A small network was shown many inputs. Here are its activations along a few directions, one row for each input.
Each table varies a few parts of the input and shows all the possible inputs, shuffled.
Descriptions start from the smaller parts, as in this example, which fits no table here: ring(5) and (point or line(11) or (values(3) and line(4))).
Shared parts are said once, and a part with two or three values counts as separate values.
(in the rows, 128 means zero)

Other details of the inputs shift rows strongly along two fixed directions, in all tables alike. That doesn't count.

Table:
row 1: [141 140 120 119 112 116 113 115 135 127 119 154]
row 2: [110 127 146 111 112 135 134 124 135 136 138 170]
row 3: [139 136 124 128 109 118 116 117 136 132 123 160]
row 4: [ 88  91  78 161  93 133 128 193 120 143 106  35]
row 5: [131 134 124 137 112 130 106 116 142 138 122 166]
row 6: [156 122 130 129 117 147 101 115 141 143 126 145]
row 7: [ 90  95  73 153  95 125 131 191 116 144 106  31]
row 8: [ 83 101  71 139 109 114 142 204 123 136 114  35]
row 9: [155 168 142 112 115 125 123 119 145 137 126 124]
row 10: [154 123 142 112 117 133 115 125 132 137 120 143]
row 11: [139 136 118 132 114 122 107 112 143 139 134 158]
row 12: [123 136 137  88 118 126 133 119 130 130 138 150]
row 13: [120 134 138  97 114 125 134 120 132 129 142 157]
row 14: [145 138 128  94 127 130 129 129 127 131 143 146]
row 15: [156 122 136 125 112 143 110 120 134 136 115 148]
row 16: [ 95 118 165 210 236 120 168  80  88  67 133 121]
row 17: [159 126 126 124 119 141 105 114 138 144 129 141]
row 18: [137 135 128 117 121 116 128 132 141 130 129 164]
row 19: [127 138 133  91 122 127 131 123 131 129 138 151]
row 20: [145 142 120 111 116 117 111 114 134 129 115 147]
row 21: [154 121 139 114 124 142 123 135 139 135 121 152]
row 22: [144 122 142 110 122 153 125 134 131 136 138 154]
row 23: [150 130 133  97 127 140 131 131 125 137 141 146]
row 24: [131 133 129 134 110 127 112 119 139 135 115 167]
row 25: [160 126 127 122 116 141 107 115 135 140 125 142]
row 26: [115 127 147 202 233 109 146  56  84  68 123  93]
row 27: [135 115 153 102 114 152 132 125 131 137 138 150]
row 28: [126 131 139 127 113 122 113 125 139 135 118 167]
row 29: [137 142 123  98 128 122 126 129 136 125 132 153]
row 30: [158 156 152 123 112 142 122 122 148 143 124 128]
row 31: [157 137 122 108 116 120 114 115 129 132 119 140]
row 32: [136 138 131 112 115 111 114 121 135 128 121 154]
row 33: [161 130 121 116 121 133 107 112 135 144 128 137]
row 34: [141 141 115 124 117 120 104 111 142 134 130 152]
row 35: [128 109 168 197 240 124 167  79  83  72 125  95]
row 36: [156 122 131 128 114 147 104 116 138 139 122 146]
row 37: [134 133 134 120 112 113 117 123 136 132 126 160]
row 38: [ 89 113 173 195 225 114 178  68  79  69 147 110]
row 39: [160 160 147 115 114 135 125 120 144 143 124 124]
row 40: [ 67 101  65 172  91 117 125 188 128 141 118  50]
row 41: [ 66 104  70 150 104 110 140 205 128 132 113  49]
row 42: [113 105 177 189 233 135 174  73  75  73 142  94]
row 43: [152 135 132 101 120 115 116 121 129 132 122 140]
row 44: [115 109 171 181 236 128 177  71  71  74 141  90]
row 45: [ 67  83  95 148  98 149 145 203 119 142 126  43]
row 46: [139 171 140 122 110 121 122 119 151 133 126 139]
row 47: [134 140 124 106 124 121 128 131 138 124 135 160]
row 48: [ 65 131  90 173  87 118 140 196 140 143 118  36]
row 49: [132 143 126  96 127 127 126 128 131 128 139 154]
row 50: [129 164 149 137 108 131 121 123 155 141 122 152]
row 51: [141 123 144  89 118 138 137 122 124 139 140 142]
row 52: [103 120 160 204 235 111 171  78  85  65 141 114]
row 53: [149 122 139 112 123 148 125 135 137 133 132 153]
row 54: [151 119 146 118 115 139 112 126 134 136 118 148]
row 55: [153 126 136 106 125 142 129 134 134 134 134 149]
row 56: [ 68  98  81 131 102 126 149 199 115 137 131  35]
row 57: [136 131 139  86 118 128 136 120 126 133 142 142]
row 58: [141 141 116 122 114 120 107 112 139 130 126 153]
row 59: [139 119 149  97 116 146 135 124 128 138 140 146]
row 60: [114 129 142 114 115 137 132 128 136 135 138 171]
row 61: [ 59  99  69 180  94 126 118 189 134 147 114  57]
row 62: [129 141 127 104 122 126 128 130 132 127 142 161]
row 63: [142 173 140 114 115 122 120 118 150 134 122 132]
row 64: [144 143 114 115 122 121 102 109 141 135 126 145]
row 65: [ 76  91  84 147 104 143 143 207 117 142 129  41]
row 66: [122 132 137 108 114 128 136 126 133 132 146 164]
row 67: [127 122 148 202 235 112 146  56  83  75 132  85]
row 68: [ 47  99  81 162 101 132 142 208 124 140 127  65]
row 69: [139 140 130 104 120 113 113 120 134 129 118 147]
row 70: [127 136 130 113 119 128 131 131 133 132 146 167]
row 71: [150 137 126  95 128 125 129 130 132 129 136 145]
row 72: [157 138 117 111 119 124 108 112 133 135 127 138]
row 73: [162 130 122 114 119 133 110 113 131 141 124 138]
row 74: [154 152 156 129 110 149 119 124 151 142 122 132]
row 75: [124 136 133  99 117 126 133 124 132 128 142 158]
row 76: [100 117 165 212 237 113 165  79  90  69 123 119]
row 77: [157 127 137 105 120 125 117 123 128 138 120 140]
row 78: [ 82  95  76 141 108 130 146 206 119 140 123  37]
row 79: [142 141 123 100 129 116 124 129 139 127 122 151]
row 80: [160 129 130 101 129 128 128 131 133 136 124 143]
Each input here is: line(8) and (point or line(9)).
Question: The inputs of row 62 and row 22 match in every part but the line(8) part. If row 13 is changed in the same way as row 62 into row 22, which row does it become?
Answer: row 27
Question: The inputs of row 58 and row 40 match in every part but the line(8) part. If row 32 is changed in the same way as row 58 into row 40, which row does it become?
Answer: row 37
Question: List by row number the other rows that have the line(8) part in common with row 23.
Answer: row 7, row 33, row 39, row 44, row 51, row 73, row 77, row 78, row 80
Question: Change only the line(8) part in row 34. List by row number the other rows that result.
Answer: row 6, row 11, row 17, row 33, row 61, row 64, row 67
Question: Change only the line(9) part in row 12. List by row number the other rows that result.
Answer: row 19, row 20, row 26, row 29, row 49, row 64, row 69, row 79
Question: List by row number the other rows that have the line(8) part in common with row 71.
Answer: row 8, row 9, row 14, row 31, row 43, row 56, row 57, row 67, row 72

Table:
row 81: [149 142 109  77  83 132 109 143 145 149 124 137]
row 82: [109 100 116 168 172 131 146 138  99 107 125  64]
row 83: [117 126 116 140 113 118 132 138 132 131 128 116]
row 84: [117 120 126 143 104 137 120 140 130 136 123 120]
row 85: [152 126 122  85  78 140 110 150 144 152 114 145]
row 86: [ 66 109 129 157 168 123 171 154 104  99 139  93]
row 87: [127 119 111 140 116 140 120 143 130 137 136 120]
row 88: [126 132 113 124 122 126 130 155 132 127 115 112]
row 89: [125 119 117 115  94 123 110 140 136 144 114 142]
row 90: [191 146 160 101 153 130 107  63 135 122 138 224]
row 91: [156 156 171 146 183 120 130  61 129  96 131 195]
row 92: [140 147 120  97  85 134 111 156 160 156 123 150]
row 93: [123 131 122 135 111 129 135 143 132 141 130 108]
row 94: [114 130 182 148 226 123 171  55  84  71 156 149]
row 95: [103 116 127 170 154 121 152 135 109 116 127  65]
row 96: [136 129 191 191 222 133 153  45  92  81 129 134]
row 97: [120 130 118 118 118 127 121 138 132 135 128  98]
row 98: [109 132 108 132 111 123 120 131 135 131 129 114]
row 99: [145 141 118 103  73 129 113 148 150 156 135 151]
row 100: [141 126 194 115 182 137 153  68 105  97 148 197]
row 101: [ 95  98 103 177 164 118 138 136 101 110 123  77]
row 102: [111 132 109 136 118 115 121 147 139 129 117 129]
row 103: [124 126 127  69  84 130 141 160 139 150 149 163]
row 104: [119 117 132 135 114 138 125 140 130 138 119 107]
row 105: [181 146 175 104 142 127 108  59 135 121 126 223]
row 106: [120 115 106 140 121 133 123 140 132 133 131 120]
row 107: [101 108 117 181 164 138 146 135 107 116 131  70]
row 108: [135 125 122 119 117 122 134 145 126 133 124 106]
row 109: [119 134 118 123 115 131 123 134 133 138 130 103]
row 110: [109 130 108 138 122 111 123 147 133 128 116 126]
row 111: [137 125 118 119 117 122 136 145 123 131 122 105]
row 112: [175 138 175 137 192 140 131  59 116 106 141 173]
row 113: [145 126 130  89  79 140 106 150 151 158 119 144]
row 114: [ 89 124 119 175 157 128 145 125 109 113 129  62]
row 115: [ 97 118 122 173 169 119 150 144 108 101 116  68]
row 116: [136 146 110  98  75 134 103 140 151 154 135 147]
row 117: [133 141 103  90  78 121 100 138 151 152 126 150]
row 118: [ 99 100 131 171 160 128 146 135 100 107 113  64]
row 119: [188 152 184 110 168 123 129  62 126 114 138 188]
row 120: [113 139 120 143 121 132 131 148 139 134 123 116]
row 121: [ 96 116 115 162 161 121 145 132 102 106 123  54]
row 122: [133 127 119 103  71 135 105 144 154 155 120 158]
row 123: [162 125 107  82  90 143 110 153 143 153 126 145]
row 124: [104 104 120 107 127 141 148 156 119 130 150 130]
row 125: [114 137 116 145 114 128 123 149 139 131 126 125]
row 126: [112 130 104 124 114 113 117 131 127 132 123 117]
row 127: [132 130 111 112  98 111 119 141 135 143 124 138]
row 128: [122 133 123 127 123 126 125 153 140 133 120 114]
row 129: [201 147 173  92 157 141 112  68 136 126 141 209]
row 130: [132 130 113 114  97 114 119 141 139 143 125 137]
Question: What is each input in this table made of?
Answer: values(5) and (point or line(9))
Question: The inputs of row 102 and row 105 match in every part but the values(5) part. If row 86 is changed in the same way as row 102 into row 105, which row does it become?
Answer: row 100
Question: List by row number the other rows that have the values(5) part in common with row 83.
Answer: row 93, row 95, row 99, row 103, row 108, row 111, row 119, row 127, row 130
Question: Change only the values(5) part in row 129. List by row number the other rows that result.
Answer: row 97, row 113, row 119, row 128

Table:
row 131: [128 132 136 110 136 132 137 127 125 128 136 122]
row 132: [140 121  74  89  53 125  93 187 156 173 111 101]
row 133: [117 135 128 126 124 118 127 113 132 125 126 131]
row 134: [121 137 139 140 123 125 127 123 131 132 118 135]
row 135: [114 121  97  94  37 137 111 191 156 171 124 115]
row 136: [128 131 128 138 130 130 126 133 133 118 119 142]
row 137: [123 114 125 134 131 127 120 119 131 129 125 141]
row 138: [149 140 125 130 131 124 117 115 132 131 123 110]
row 139: [126 145 124 131 136 121 128 133 137 119 130 137]
row 140: [132 118 134 116 135 144 135 130 121 126 127 130]
row 141: [121 144 128 133 130 117 129 123 132 131 127 134]
row 142: [135 127 125 122 131 123 140 128 123 123 129 133]
row 143: [155 119 126 136 133 130 110 120 128 133 115 119]
row 144: [133 111 137 115 139 138 130 132 122 129 127 131]
row 145: [154 126 123 137 129 136 115 118 127 130 114 118]
row 146: [125 119 122 122 132 120 120 122 119 124 133 136]
row 147: [133 126 127 114 134 129 137 129 120 122 130 130]
row 148: [125 130 122 130 135 112 124 126 126 129 122 140]
row 149: [136 120 132 131 128 134 138 130 125 127 127 135]
row 150: [128 127 137 134 125 134 130 124 129 130 137 132]
row 151: [132 113 132 132 129 129 126 128 123 128 131 138]
row 152: [118 128 135 135 121 129 125 114 134 129 124 133]
row 153: [127 112 129 131 129 131 117 123 121 128 131 139]
row 154: [126 130 127 140 128 129 127 126 127 129 118 142]
row 155: [121 127 125 138 130 135 125 119 136 130 133 138]
row 156: [121 133 128 125 127 124 124 118 124 126 139 130]
row 157: [125 137 130 142 131 131 126 128 133 134 127 139]
row 158: [122 145 134 129 128 115 128 128 135 117 121 132]
row 159: [123 144 123 133 134 120 129 126 131 130 130 137]
row 160: [135 120 128 121 135 117 135 130 124 126 130 134]
row 161: [118 135 124 128 129 121 127 114 135 128 133 132]
row 162: [130 133 135 115 134 128 137 127 127 127 136 124]
row 163: [129 125 142 118 134 143 134 128 127 131 133 125]
row 164: [132 127 145 131 123 130 137 127 129 130 126 129]
row 165: [121 128 116 126 129 122 127 115 128 122 127 138]
row 166: [148 140 129 128 126 121 117 114 129 129 116 109]
row 167: [127 131 124 128 137 113 123 134 132 117 122 140]
row 168: [126 119 126 132 125 137 122 121 119 125 130 138]
row 169: [127 133 140 108 132 129 137 125 122 125 129 121]
row 170: [121 121 118 125 133 116 122 118 129 125 128 138]
row 171: [132 133 130 116 137 131 137 131 126 126 138 127]
row 172: [135 127 135 133 131 136 137 132 131 131 135 133]
row 173: [126 134 135 124 122 120 133 121 124 124 133 128]
row 174: [131 126 132 135 128 137 130 127 128 129 140 134]
row 175: [130 119 125 123 131 118 128 126 121 124 134 135]
row 176: [129 124 130 137 134 124 121 135 134 121 119 142]
row 177: [127 138 121 129 133 119 128 131 131 114 122 139]
row 178: [121 133 132 123 122 122 124 117 121 124 132 129]
row 179: [125 138 136 140 130 128 125 132 140 123 125 136]
row 180: [131 134 138 122 125 119 140 125 127 126 128 126]
row 181: [134 126 136 125 135 142 135 133 128 130 136 129]
row 182: [150 134 136 137 123 132 115 115 131 132 114 111]
row 183: [119 122  95  94  45 138 118 197 161 176 127 115]
row 184: [122 126 139 132 120 132 122 118 123 127 129 131]
row 185: [126 123 129 139 132 123 122 128 128 132 119 143]
row 186: [124 133 122 126 131 128 124 121 123 126 142 133]
row 187: [137 113 134 130 132 128 133 132 126 130 127 136]
row 188: [131 125 128 108 137 133 137 128 119 122 130 128]
row 189: [151 133 131 139 128 135 114 117 134 135 120 113]
row 190: [127 133 131 126 127 123 132 122 127 127 140 129]
row 191: [ 60  92 113 188 150 128 161 171  98 110 117  17]
row 192: [134 134 128 124 134 125 140 130 129 128 138 130]
row 193: [129 133 140 114 129 125 137 126 124 124 129 123]
row 194: [134 119 133 122 132 140 135 130 122 125 127 132]
row 195: [153 133 126 140 132 138 115 120 133 134 123 115]
row 196: [130 126 122 124 128 125 133 123 120 121 134 135]
row 197: [128 126 147 117 129 140 135 127 125 128 126 123]
row 198: [119 128 131 137 126 132 124 116 137 131 130 135]
row 199: [125 126 119 123 128 126 125 119 117 121 133 136]
row 200: [131 134 133 124 130 122 139 127 129 129 135 128]
row 201: [135 112 136 121 136 134 130 133 123 128 127 133]
row 202: [152 140 119 131 134 128 117 118 131 130 126 113]
row 203: [129 133 125 126 131 127 132 126 126 126 142 132]
row 204: [125 126 129 135 128 139 122 123 125 129 139 135]
row 205: [123 145 129 131 132 118 127 130 138 120 128 134]
row 206: [124 137 120 131 131 118 129 124 125 126 121 140]
row 207: [120 134 119 129 132 124 127 118 134 127 136 135]
row 208: [120 144 133 131 125 114 129 121 129 128 120 133]
row 209: [131 120 129 133 125 135 131 125 122 125 131 137]
row 210: [153 133 116 128 131 126 117 116 125 126 117 116]
row 211: [127 138 131 140 134 132 125 135 139 122 128 139]
row 212: [ 54 104 107 204 148 118 152 173 108 103 109  26]
row 213: [133 119 129 113 138 123 132 131 121 125 130 130]
row 214: [122 121 122 135 127 133 125 117 130 126 124 140]
row 215: [123 126 134 134 125 135 122 120 126 130 136 133]
row 216: [131 126 142 124 131 139 134 129 129 131 133 127]
row 217: [130 132 131 110 140 135 137 130 124 127 138 125]
row 218: [132 125 137 119 138 146 135 132 127 130 136 127]
row 219: [131 118 130 107 141 127 132 130 120 125 130 128]
row 220: [122 137 135 142 128 128 126 124 134 135 124 137]
Question: What is each input in this table made of?
Answer: values(2) and line(5) and (point or line(8))
Question: The inputs of row 139 and row 177 match in every part but the line(5) part. If row 155 is changed in the same way as row 139 into row 177, which row does it become?
Answer: row 214
Question: The inputs of row 166 and row 202 match in every part but the line(5) part. If row 197 is changed in the same way as row 166 into row 202, which row does it become?
Answer: row 218
Question: The inputs of row 196 and row 173 match in every part but the line(5) part. If row 209 is changed in the same way as row 196 into row 173, which row does it become?
Answer: row 135
Question: Change only the line(5) part in row 204. List by row number the other rows that result.
Answer: row 153, row 168, row 184, row 215
Question: Change only the values(2) part in row 182. List by row number the other rows that result.
Answer: row 166
Question: Change only the line(8) part in row 148. List by row number the other rows that result.
Answer: row 146, row 160, row 167, row 170, row 175, row 213, row 219
Question: Change only the values(2) part in row 197. List by row number the other rows that result.
Answer: row 169
Question: Change only the line(8) part in row 185. List by row number the other rows that result.
Answer: row 137, row 144, row 151, row 153, row 176, row 187, row 201
Question: List by row number the other rows that have the line(5) part and the values(2) part in common with row 205.
Answer: row 131, row 138, row 141, row 156, row 161, row 162, row 190, row 200
